Each row below is a small network's average activation on inputs in which a field has the value named, seen along a few directions.
Related values have similar rows: they may be neighbours, one step apart, or belong to one group.
(in the rows, 128 means zero)

Other fields shift rows strongly along two fixed directions, in all tables alike. That doesn't count.
These rows show it; all are for the same value of a field, averaged over different records:
[126 154 131 124 132 140 124 108 116 154 154]
[104  96 152  99 158 146 139 131  71 148 144]
[130 108  97 146 120  88 148 142 180 110 110]
[111 126 150 106 150 148 129 120  81 152 156]
[115 115 139 110 146 137 135 127  96 143 143]
[ 98  55 145 100 164 121 153 152  82 126 120]
[129 152 127 126 129 134 128 111 132 144 151]
[158 232  97 159  92 128 109  82 188 159 163]

Field F:
f5: [115 114 123 125 130 106 129 141 152 107 105]
f6: [136 110 128 136 123 141 136 136 112 127 127]
f3: [132 118 129 132 126 148 136 131  94 135 141]
f13: [119  89 118 131 136 108 144 139 131 119 124]
f11: [145 153 142 135 119 160 118 116 105 143 140]
f15: [131  98 102 150 119  97 148 139 147 114 115]
f9: [115 128 132 114 135 124 128 128 135 126 124]
f7: [147 170 143 137 115 166 105 115 107 143 141]
f4: [148 120 129 144 110 121 125 145 145 104 105]
f10: [146 162 138 127 120 153 101 120 129 119 117]
f14: [145  97 112 149 110  92 130 162 178  80  73]
f12: [132 170 131 127 126 143 118  99 117 161 162]
f8: [133 134  95 142 110  90 135 130 190 113 110]
f1: [119 135 132 122 127 119 113 134 148 112 113]
f2: [111 108 153 102 147 134 113 136 108 104 108]
The values of F form a line.
Going along F from f10 by way of its neighbour f14, in what order are f3, f15, f7, f1 met?
> f7, f3, f15, f1
Name the neighbours of f8, in listed order.
> f9, f12
Fewest steps between f11 and f2?
> 10

Field S:
s5: [ 94  83 150  93 162 131 127 145  91 107 104]
s8: [129 167 124 124 130 144 127 101 125 160 165]
s7: [113 141 103 145 113  97 133 117 153 124 133]
s1: [136 130 130 139 125 154 128 121  90 138 140]
s3: [132  61 116 146 117  93 152 169 161  83  82]
s4: [167 177  98 152  98  97 122 121 230 122 122]
s6: [112  85 149 105 150 138 123 153  80 112 102]
s2: [141 179 155 119 130 169 111  98  93 178 176]
The values of S form a tree with 2 forks.
Name the neighbours of s8, in listed order.
> s7, s2
Name the neighbours of s6, in listed order.
> s5, s3

Field G:
g9: [135 197 106 123 108 125 100 100 170 138 131]
g7: [139  59  99 153 112  90 158 174 151  72  82]
g1: [111 106 122 110 155 115 137 126 134 133 137]
g14: [114 102 104 137 124  70 137 148 189  99  92]
g8: [160 248  90 178  84 117 122  70 230 150 161]
g6: [ 97  68 136  95 158  96 153 165 120 118 121]
g5: [149 148 113 151 103 139 121 124 136 145 141]
g15: [ 98 118 165  91 148 149 115 132  76 124 115]
g10: [146 188 209  85 143 231  82  91  35 188 176]
g13: [133  92 155 124 141 151 125 145  92 108 107]
g4: [143 179 129 138 132 162 124  85  80 182 176]
g12: [139  75 102 158 109  91 151 170 178  75  67]
g11: [ 94  42 128 110 153 109 161 151  95 112 136]
g3: [110  83 157 110 156 164 149 137  27 162 153]
g2: [152 214 102 157  95 111  84 104 206 114 125]
The values of G form a line.
Going along G from g2 by way of its neighbour g15, in what order are g8, g5, g12, g3 met?
> g8, g3, g5, g12
Name the neighbours of g6, in listed order.
> g1, g14
Name the neighbours of g10, in listed order.
> g13
